A small network was shown many inputs. Here are its activations along a few directions, one row for each input.
In each table, some parts of the input vary, and every possible input appears once, in random order.
A made-up example of a description, with smaller parts first: values(3) and (point or ring(9) or (line(6) and ring(8))).
Shared parts are said once, and a part with two or three values counts as separate values.
In the rows, zero is written as 128.

Other details of the inputs vary at random and push rows far along three fixed directions, the same in every table; ignore that.

Rows:
R1: [ 90 129 136 126 122 144 144 123 140 132 114 145]
R2: [115 130 137 125 112 128 128 154  95 127 113 113]
R3: [187  59 134 118 164 115 126 205 195 115 141 145]
R4: [105 127 132 121 120 169 133 125 129 137 129 115]
R5: [102 129 106 133 127 134 136 115 145 153 138 130]
R6: [172 135 126 136 125 127 126 108 111 118 127 134]
R7: [119 120 131 121 131 151 137 144 148 140 144 109]
R8: [ 98 129 119 122 112 134 138 129 139 136 145 149]
R9: [144 135 128 122 150 103 108 110 124 103 124 119]
R10: [114 134 112 130 118 153 140 121 141 156 125 130]
R11: [116 130 127 119 137 170 118 107 144 125 128 122]
R12: [149 136 125 128 151 110 110 108 125 106 127 110]
R13: [148 127 121 132 134  97 121 108 120 105 133 146]
R14: [169  65 122 121 138 146 152 222 181 150 123 147]
R15: [114 128 120 131 115 147 141 120 138 154 150 130]
R16: [115 129 117 114 122 147 138 106 150 121 128 158]
R17: [127 132 140 151 117 128 142 140 101 145 110 114]
R18: [139 118 109 140 130 108 142 155 121 155 102 119]
R19: [115 132 135 115 119 144 123 115 152 123 161 139]
R20: [130 128 126 118 147 151 112 101 139 111 119 126]
R21: [133 132 131 135 146 146 121  97 144 118 117 141]
R22: [105 131 130 123 124  99 137 146 111 127 118 109]
R23: [ 92 134 132 109 120 141 134 135 141 122 141 128]
R24: [156 135 128 138 140 107 107 105 128 119 140 115]
R25: [118 138 125 135 129 113 129 142 112 145 122  90]
R26: [126 131 132 140 117 107 134 139 112 150 138 101]
R27: [ 91 133 129 129 130 145 136 118 142 143 111 140]
R28: [121 133 136 118 122 149 125 112 150 130 164 134]
R29: [127 131 114 147 122 107 134 136 112 158 127 112]
R30: [115 127 110 140 126  93 133 138 114 151 119 123]
R31: [165 134 131 134 127 116 119 114 110 118 148 138]
R32: [120 134 143 143 110 122 138 150 100 134 111 127]
R33: [116 137 137 125 115 113 132 155 104 130 131 107]
R34: [144 131 140 118 133 123 110 123 107  88 116 135]
R35: [105 125 133 122 122 113 133 146 101 126 100 116]
R36: [156 135 115 129 138 109 118 106 120 114 112 144]
R37: [157 136 125 126 122 114 123 118 112 101 121 152]
R38: [112 132 141 139 114 114 139 150 103 129 104 133]
R39: [174 124 137 148 151 125 117 124 127 115 111 129]
R40: [143 128 132 127 136  92 114 109 126 101 136 133]
R41: [118 129 137 112 125 175 122 118 135 117 139 132]
R42: [107 128 127 125 131 113 126 142 104 137  96 110]
R43: [126 135 144 146 113 128 140 147  97 141 114 121]
R44: [106 136 135 115 120 154 134 134 136 135 150 117]
R45: [120 131 125 119 116 149 129 113 145 127 158 153]
R46: [150 135 127 122 119 154 128 107 131 120 141 150]
R47: [145 130 125 131 144  93 106 105 130 112 133 127]
R48: [130 130 120 127 143 125 112  95 154 122 145 127]
Description of these inputs: ring(6) and ring(8).
Question: Changing only the ring(6) part turns R15 into R7. The same change can be made to R30. Which row results?
Answer: R9
Question: Changing only the ring(6) part turns R8 into R37. The same change can be made to R13. Which row results?
Answer: R16
Question: Change only the ring(8) part in R28. List by row number the other rows that result.
Answer: R3, R19, R24, R26, R40, R47, R48

Rows:
R49: [118  99 111 145 124  94 160 189 146 201 134 111]
R50: [195 102 147 110 178 129  97 125 171  62 135 153]
R51: [144 142 142 135 140  91 106 102  86  89 103 130]
R52: [100  99 103 139 134  94 149 191 150 185 119  94]
R53: [119 179 137 156  86  76 132 107  28 133 126  99]
R54: [116  99 122 134 123 131 150 208 125 177 107 100]
R55: [109 100 130 135 126 129 148 207 128 173 102  97]
R56: [ 73 167 134 108 126 191 120  38 150 104 134 149]
R57: [208  94 127 114 169 136 102 122 161  74 131 168]
R58: [219 105 140 134 162 149 104 121 161  89 150 159]
R59: [ 53 143 124 111  92 189 156 116 170 159 165 155]
R60: [165 149 126 136 132 107 116  99  82 102 104 126]
R61: [162 147 134 148 116  95 118 100  81 104 124 147]
R62: [111 102 126 131 107 113 158 212 132 170 116 115]
R63: [ 41 135 127  99 107 197 146 113 169 152 155 127]
R64: [188  71 135 128 147 120 135 203 158 128 131 122]
R65: [175  78 133 120 158 114 130 207 163 119 116 129]
R66: [119 100 128 141 115 129 152 207 127 179 110 104]
R67: [ 42 135 134 109 119 202 139 113 172 155 138 126]
R68: [160 148 133 137 137 106 114 101  86  99 100 123]
R69: [118 129 123  99 131 171 122 110 170 110 154 156]
R70: [ 46 147 138 123 102 133 146 134 103 154 123  94]
R71: [121 118 126 113 125 171 127 103 169 116 145 168]
R72: [167 149 132 144 123 106 118  98  86 105 108 130]
R73: [122 182 130 165  90  80 139 102  29 139 101 110]
R74: [150 145 134 134 133  95 108 101  83  93 108 134]
R75: [210 100 109 122 180 110  97 108 178  94 152 144]
R76: [111 182 115 158  98  44 121  83  45 151 121  92]
R77: [ 70 176 126  95 106 194 117  29 137 105 173 144]
R78: [107 119 113 119 157 144 115  94 194 121 154 134]
Question: Changing only one part turns R67 into R66. The same change can be made to R70. Which row results?
Answer: R64
Question: Describe the family of inputs behind these rows.
Answer: line(5) and (point or ring(5))
Question: List by row number the other rows that have the line(5) part in common with R52.
Answer: R55, R63, R65, R68, R74
Question: A walk changes only the ring(5) part. It starts at R58 and steps to R73. List the rest of the walk in order.
Answer: R61, R59, R53
Question: List by row number the other rows that have the line(5) part in common with R57.
Answer: R54, R60, R69, R75, R77

Rows:
R79: [137 134 124 128 137 123 117 103 135 119 137 131]
R80: [ 79 152 137 138  91 108 147 156  61 154  98  94]
R81: [138 134 123 127 133 118 117 104 137 120 149 130]
R82: [141 135 123 128 130 119 119 105 135 122 152 133]
R83: [142 134 136 127 125 141 124 112 122 110 131 143]
R84: [ 27 104 108 100 106 232 174 147 227 197 157 156]
R85: [139 134 141 121 126 146 121 117 119 103 129 137]
R86: [142 135 141 123 122 147 123 117 118 105 132 140]
R87: [135 132 124 127 139 129 118 104 133 114 123 135]
R88: [138 133 124 128 136 130 120 104 131 116 126 138]
R89: [134 133 124 127 141 122 116 102 136 117 133 127]
R90: [178  63 121 134 164  88 134 221 165 146 118 109]
R91: [136 134 136 124 132 138 119 111 125 107 125 137]
R92: [141 134 124 129 132 131 122 104 130 118 129 141]
R93: [ 82 152 132 144  90 102 151 153  64 162 100  99]
R94: [135 134 123 125 137 117 116 104 138 118 146 127]
R95: [133 133 136 123 135 137 117 111 127 105 122 135]
R96: [143 135 124 131 130 126 121 104 133 122 142 136]
R97: [186  65 122 140 158  97 140 222 160 151 115 118]
R98: [ 75 150 137 137  96 108 144 156  65 154  96  93]
Question: Describe the family of inputs behind these rows.
Answer: line(4) and line(5)
Question: Change only the line(5) part in R81. List by row number the other rows that result.
Answer: R85, R92, R93, R97
Question: Change only the line(4) part in R93. List by row number the other rows that result.
Answer: R83, R91, R95
